Here are a small network's activations along a few directions, averaged over the inputs that share one value of a field.
Related values have similar rows: they may be neighbours, one step apart, or belong to one group.
In the rows, zero is written as 500.
Random noise pushes rows far along 20 fixed directions. That doesn't count. These rows show it; they differ only by the noise:
[531 470 673 436 531 322 413 398 384 452 257 521 378 558 809 289 521 567
 401 331 553 504 342 718 478 494 491 727 580 490 295 392 293]
[308 436 679 475 303 484 493 475 331 497 595 567 579 334 404 548 631 245
 511 484 582 486 559 576 346 544 500 313 408 541 600 363 331]
[570 227 402 306 645 635 476 715 754 607 528 462 296 611 550 390 409 431
 468 316 494 502 438 381 578 515 669 475 616 574 644 383 553]
[696 348 334 438 509 562 663 395 553 570 599 545 573 789 476 580 275 526
 484 362 603 519 332 675 499 589 497 662 498 612 308 702 534]
[681 396 595 574 457 311 571 379 662 686 528 667 669 525 549 543 452 288
 258 461 458 435 422 501 462 466 491 545 578 444 621 465 489]
[528 378 519 532 471 559 441 763 430 695 491 483 296 597 282 611 584 413
 614 460 511 531 428 580 568 462 418 467 593 711 452 486 547]
[724 729 569 598 421 410 637 542 556 471 614 539 422 496 563 390 483 586
 518 573 395 523 293 231 559 492 582 405 388 536 540 643 431]
[567 413 438 425 543 447 590 544 338 615 506 527 355 403 363 569 474 427
 500 422 525 662 587 613 581 519 788 460 192 387 633 442 542]
[577 510 440 559 620 537 521 417 695 613 576 353 385 484 492 635 601 577
 523 570 503 557 619 772 462 509 521 293 516 328 490 609 515]
[644 592 385 551 573 713 551 554 421 377 474 238 451 494 414 615 537 489
 594 751 474 496 587 688 601 517 363 552 739 691 423 645 567]
[490 480 601 575 370 488 403 612 381 545 249 415 341 391 533 569 440 344
 599 483 530 595 471 501 589 566 470 511 613 590 623 507 481]
[276 428 436 587 312 653 400 360 649 478 602 288 501 551 495 145 457 421
 583 574 486 520 474 566 387 498 434 575 410 559 498 550 413]
[487 339 499 457 641 722 515 543 489 254 651 367 442 469 389 413 405 607
 490 472 734 452 495 610 790 598 555 507 532 396 444 748 414]
[563 613 513 375 393 279 512 359 580 400 686 478 485 404 515 403 480 548
 501 371 519 548 343 569 575 649 496 473 396 491 535 489 397]
[284 337 458 690 273 345 389 659 522 657 631 326 499 563 471 303 314 236
 528 628 423 745 509 316 416 333 523 527 543 650 499 542 541]
[289 587 645 626 573 500 415 447 483 309 631 362 441 456 515 263 508 700
 535 559 565 450 542 426 642 511 307 620 239 434 424 616 490]
[408 534 454 597 450 649 543 529 343 577 470 545 246 520 325 504 583 541
 651 567 538 441 523 509 465 474 497 409 193 520 443 480 504]
[553 421 351 472 416 428 541 449 574 536 521 554 278 456 504 534 446 412
 401 502 533 449 422 589 585 464 492 405 474 392 433 442 469]
[493 388 631 549 619 458 367 329 576 590 203 583 525 445 653 511 512 492
 350 361 536 412 572 657 538 525 457 702 528 292 618 431 544]
[579 589 403 533 477 406 475 408 525 663 534 475 269 410 620 547 394 420
 484 457 372 408 437 268 529 523 595 601 472 567 691 433 602]
[381 504 507 415 544 648 370 540 551 305 466 550 586 399 410 289 848 473
 526 484 392 452 546 658 441 469 407 574 393 630 648 298 552]
[485 467 347 493 356 699 427 627 409 652 522 739 361 493 508 665 587 539
 459 409 341 411 371 325 511 282 645 526 452 430 388 594 621]


Values of C:
c11: [731 594 360 503 568 427 581 470 484 649 460 579 344 566 485 608 457 541
 514 502 496 350 395 423 522 532 567 466 605 553 543 443 517]
c16: [271 382 404 642 515 495 387 533 579 345 551 620 674 499 298 517 536 471
 580 503 547 478 561 445 430 486 419 459 482 560 604 525 645]
c3: [565 521 249 630 600 606 493 525 579 608 371 581 514 406 549 687 570 412
 473 511 250 673 606 483 533 374 661 651 188 384 805 607 882]
c9: [444 278 425 546 603 561 493 649 547 501 442 668 382 507 241 437 442 448
 435 497 624 402 530 361 687 466 552 438 404 391 619 420 588]
c8: [523 527 508 684 523 389 595 476 460 319 622 459 565 432 526 517 417 326
 418 701 623 441 519 450 511 504 401 360 637 543 495 572 386]
c15: [415 413 308 372 342 482 513 427 502 503 465 447 700 500 367 366 272 425
 512 536 495 608 609 442 458 526 660 561 487 448 509 364 500]
c6: [568 501 722 449 377 630 682 545 589 386 386 516 674 596 535 421 572 392
 481 573 544 580 415 692 531 545 209 431 350 506 453 490 338]
c10: [569 328 465 220 553 552 582 620 703 456 498 531 504 534 517 544 731 448
 390 381 409 649 530 922 485 455 410 375 375 427 441 317 479]
c2: [588 206 676 555 659 653 557 506 518 736 375 580 239 633 723 558 474 392
 396 231 622 377 346 631 562 498 490 628 365 460 579 524 437]
c14: [444 570 606 517 690 519 632 517 301 409 722 465 757 512 660 683 527 505
 411 629 491 508 695 339 356 421 550 470 549 517 399 610 521]
c13: [470 370 678 654 364 581 500 570 597 507 325 562 626 547 354 306 466 331
 445 578 574 458 421 421 587 489 374 506 524 498 600 515 413]
c4: [529 447 175 410 409 744 615 463 465 494 556 388 479 620 392 559 434 360
 501 701 418 437 585 643 478 426 388 629 452 663 333 464 618]
c1: [479 539 466 447 440 545 545 481 541 486 367 630 698 540 616 559 442 608
 510 455 471 625 518 452 423 451 566 486 420 336 466 561 575]
c12: [520 361 462 587 837 667 539 349 492 571 489 459 517 591 426 571 340 529
 327 534 592 170 664 462 684 487 324 842 465 439 498 496 659]
c5: [461 482 365 302 518 639 427 460 756 592 677 452 673 685 441 439 474 729
 531 334 340 445 459 442 484 509 407 748 449 532 405 506 668]
c7: [512 429 528 482 556 802 524 614 693 534 301 406 452 589 560 380 450 515
 473 592 518 388 564 444 535 490 387 429 601 394 534 445 442]
The values of C form a ring.
Going along C from c9 by way of its neighbour c13, in what order are c11, c16, c3, c2, c7 met?
Answer: c3, c2, c11, c7, c16
Name the neighbours of c12, in listed order.
Answer: c8, c15
What is the length, in steps, of the shortest route from c4 to c6?
Answer: 5

Values of B:
b13: [557 507 424 535 597 473 632 365 244 352 323 652 480 508 505 477 515 486
 389 608 595 373 552 678 516 444 460 652 338 481 373 411 499]
b7: [463 434 619 442 476 644 496 551 505 521 337 539 690 587 499 469 486 572
 486 483 530 521 517 468 514 476 465 565 587 431 445 530 490]
b5: [402 418 563 619 376 514 464 521 453 683 455 371 449 504 622 516 412 374
 503 526 424 656 563 505 417 393 538 530 353 444 480 553 485]
b10: [558 538 731 482 460 430 452 695 537 557 563 581 274 399 570 561 723 483
 434 456 456 404 355 408 568 440 430 280 603 502 459 442 361]
b12: [582 514 503 518 403 526 478 480 438 503 516 528 522 441 517 459 454 388
 404 541 475 368 384 351 585 473 598 591 717 501 556 530 425]
b14: [470 470 425 371 535 890 482 458 537 499 664 313 449 475 417 414 572 590
 520 507 417 422 569 556 580 495 601 577 387 434 487 588 523]
b1: [361 686 618 454 400 387 270 464 409 559 555 485 508 362 594 602 591 621
 515 403 371 424 500 302 509 486 467 610 647 468 491 463 522]
b2: [453 472 458 452 597 670 569 610 428 275 450 534 556 490 435 473 499 534
 548 543 563 544 560 451 564 514 505 493 367 532 544 508 550]
b19: [530 460 554 470 595 444 498 546 479 378 490 613 495 461 504 347 582 495
 421 509 579 418 449 469 478 446 633 400 656 487 484 375 331]
b9: [379 358 676 583 468 462 404 507 390 433 543 549 435 375 432 441 486 413
 397 376 665 401 399 538 757 513 394 606 384 360 542 564 416]
b16: [533 472 405 403 395 560 477 594 322 545 336 506 291 421 411 626 380 453
 561 495 546 488 521 463 610 546 621 454 630 471 513 435 492]
b3: [457 452 441 590 618 684 446 505 699 436 404 449 743 529 641 488 404 489
 555 491 429 568 631 330 351 543 595 566 570 550 749 622 671]
b20: [509 513 500 502 552 387 577 552 522 453 415 385 375 440 543 531 522 463
 528 636 553 650 631 649 454 515 573 235 536 405 494 428 417]
b17: [527 507 516 599 616 445 555 623 404 299 305 612 513 529 467 424 674 443
 515 617 565 527 519 626 416 448 363 398 523 648 463 365 472]
b15: [285 472 344 575 605 442 404 481 374 297 555 538 428 499 398 411 532 639
 583 459 584 499 504 598 530 482 465 621 333 543 387 556 593]
b18: [498 552 496 510 552 634 495 387 403 366 499 509 585 593 474 378 386 751
 559 468 573 394 455 456 577 563 557 697 481 469 385 701 469]
b8: [600 548 486 550 452 605 619 431 340 524 266 529 360 470 733 580 439 302
 535 500 492 495 466 471 360 567 627 507 433 633 638 485 440]
b4: [512 579 494 424 387 584 481 679 555 505 446 413 280 460 513 432 552 457
 586 564 401 541 434 406 581 471 432 375 516 592 492 406 471]
b11: [515 467 441 437 482 611 519 471 544 328 516 527 583 493 514 380 497 552
 427 543 529 452 472 565 585 468 479 549 536 441 425 538 474]
b6: [653 508 562 513 629 348 687 481 522 395 574 305 563 458 431 416 401 379
 492 651 589 589 608 549 557 627 515 444 522 594 645 444 429]
A value of B combines one of 5 hidden first parts with one of 4 second parts; all combinations occur once.
b10 and b14 share the first part; b10 and b16 share the second. Which value has the first part of b16 and the second part of b14?
Answer: b18
b17 and b19 share the first part; b17 and b9 share the second. Which value has the first part of b9 and the second part of b19?
Answer: b2
b8 and b4 share the first part; b8 and b13 share the second. Which value has the first part of b13 and the second part of b4?
Answer: b11
b6 and b15 share the first part; b6 and b5 share the second. Which value has the first part of b5 and the second part of b15?
Answer: b3

Values of Z:
z6: [533 525 570 619 625 590 580 411 414 471 487 432 372 461 446 523 511 563
 456 625 553 358 604 573 618 493 450 544 362 383 444 558 460]
z2: [520 601 307 506 478 466 495 294 443 404 497 425 392 371 463 451 389 515
 519 567 522 446 498 511 623 573 577 598 477 457 557 526 535]
z1: [590 443 376 547 465 730 577 529 487 263 462 497 398 396 485 470 543 422
 480 607 571 501 446 637 575 482 625 368 513 455 476 643 388]
z8: [484 640 725 402 480 541 528 454 406 532 475 301 547 498 584 618 520 559
 661 454 539 615 612 656 399 698 409 439 471 568 501 536 408]
z7: [437 372 382 457 648 584 619 445 558 463 544 386 576 667 511 445 387 449
 659 486 607 663 625 618 264 638 619 456 391 672 585 508 547]
z3: [250 465 588 554 495 595 378 488 381 537 446 482 590 386 611 690 527 428
 552 460 478 506 709 427 374 517 476 542 428 484 651 528 636]
z4: [714 612 685 595 638 323 609 469 477 520 538 472 678 558 346 279 482 606
 445 605 518 490 499 443 584 518 559 578 483 483 560 493 402]
z9: [518 665 377 443 441 459 445 490 529 452 660 424 534 319 427 654 618 570
 596 484 378 643 505 582 551 533 581 415 479 442 616 607 600]
z5: [616 655 657 727 467 509 471 476 538 593  33 607 510 587 589 600 306 718
 620 434 564 487 407 291 593 627 344 581 495 389 560 688 578]
z10: [334 448 319 612 590 483 448 499 556 469 545 448 391 517 536 489 457 490
 558 551 555 540 569 459 438 457 520 440 470 514 497 528 595]
A value of Z combines one of 2 hidden first parts with one of 5 second parts; all combinations occur once.
z8 and z2 share the first part; z8 and z3 share the second. Which value has the first part of z3 and the second part of z2?
Answer: z7
z1 and z10 share the first part; z1 and z6 share the second. Which value has the first part of z6 and the second part of z10?
Answer: z9

Values of W:
w11: [416 508 351 477 642 557 367 430 404 570 341 279 428 540 282 445 441 643
 696 553 626 518 700 690 449 605 602 522 724 513 454 413 495]
w10: [291 625 460 427 687 277 363 523 436 539 517 304 435 384 528 422 462 636
 586 573 429 603 792 281 498 472 612 543 488 464 630 265 670]
w4: [632 440 221 311 195 579 486 388 486 423 462 621 484 288 502 650 314 246
 392 402 436 386 334 404 636 576 666 581 721 519 658 470 526]
w6: [482 528 622 487 529 662 430 486 650 742 329 356 411 476 552 667 479 667
 601 400 463 543 644 540 577 601 400 496 287 248 620 556 609]
w2: [682 685 633 322 481 114 776 560 405 513 447 661 686 727 336 539 436 662
 536 539 554 660 534 499 440 603 303 384 264 569 267 283 494]
w9: [499 736 552 542 627 465 552 210 320 477 202 641 479 577 564 435 551 713
 549 514 478 274 594 515 345 570 371 766 214 521 441 272 531]
w5: [503 487 475 459 450 419 557 500 479 822 727 263 516 525 883 668 301 481
 341 497 260 776 604 372 419 278 725 567 377 244 340 687 565]
w8: [498 326 569 371 378 342 526 498 477 590 522 514 496 521 521 314 302 184
 337 481 520 394 453 304 488 526 551 603 655 656 564 213 367]
w1: [629 725 593 480 409 318 431 328 328 429 427 487 691 350 441 471 664 448
 420 555 417 421 417 661 560 521 410 725 756 599 518 381 410]
w7: [606 695 620 746 515 304 448 404 261 626 668 346 499 279 388 662 624 499
 400 669 378 547 558 683 734 390 485 694 465 358 519 738 561]
w3: [365 563 722 717 494 411 547 639 262 312 472 464 374 494 354 327 352 413
 707 591 727 453 438 216 604 669 344 473 418 831 622 521 404]
The values of W form a ring.
Going along W from w1 by way of its neighbour w5, in what order are w11, w10, w2, w7 met?
Answer: w11, w2, w7, w10
Name the neighbours of w9, in listed order.
Answer: w4, w6

Values of N:
n8: [597 477 587 475 469 371 585 571 332 486 417 529 400 442 543 649 548 390
 391 520 534 559 466 719 618 432 364 494 457 469 348 432 425]
n12: [474 530 498 399 449 448 414 519 572 523 307 471 243 427 726 414 496 517
 520 402 425 547 480 474 483 509 541 469 421 439 522 329 458]
n1: [436 362 368 522 326 396 364 557 429 546 430 640 435 412 496 674 370 360
 437 397 493 515 423 412 570 445 582 544 677 485 501 533 584]
n9: [532 585 685 491 472 339 349 603 651 692 564 644 410 592 518 387 701 661
 600 229 359 534 252 369 421 500 528 499 418 619 554 448 490]
n5: [488 527 316 586 410 741 589 624 448 363 210 408 351 546 594 476 269 501
 652 697 517 595 526 304 570 479 496 480 481 551 470 630 596]
n10: [420 415 502 491 495 478 490 563 448 365 371 736 431 564 436 403 493 542
 597 394 722 423 366 440 431 576 597 315 599 552 474 438 351]
n6: [644 565 449 441 476 587 604 514 643 467 574 474 619 561 584 593 452 421
 531 529 445 481 437 370 415 583 496 402 708 666 594 564 511]
n2: [291 304 665 611 380 488 434 505 450 532 440 355 599 451 524 464 383 293
 395 595 614 545 619 567 540 453 356 546 562 370 458 515 405]
n4: [767 612 574 525 509 468 530 379 497 653 236 873 540 475 412 808 590 615
 493 259 524 312 333 552 554 634 445 521 434 394 644 485 560]
n7: [600 501 488 529 614 519 599 466 474 620 411 691 381 608 632 461 540 459
 546 412 508 415 406 345 227 521 801 389 503 625 628 394 416]
n3: [643 372 390 561 366 466 630 590 482 604 332 527 505 579 403 465 364 194
 384 733 468 530 514 500 506 376 471 501 657 586 491 366 509]
n11: [518 535 537 398 539 373 543 406 425 573 377 388 535 611 368 400 361 562
 579 543 657 489 591 563 442 655 512 464 692 523 412 335 366]
A value of N combines one of 4 hidden first parts with one of 3 second parts; all combinations occur once.
n1 and n9 share the first part; n1 and n10 share the second. Which value has the first part of n10 and the second part of n9?
Answer: n5
n8 and n4 share the first part; n8 and n7 share the second. Which value has the first part of n7 and the second part of n4?
Answer: n11
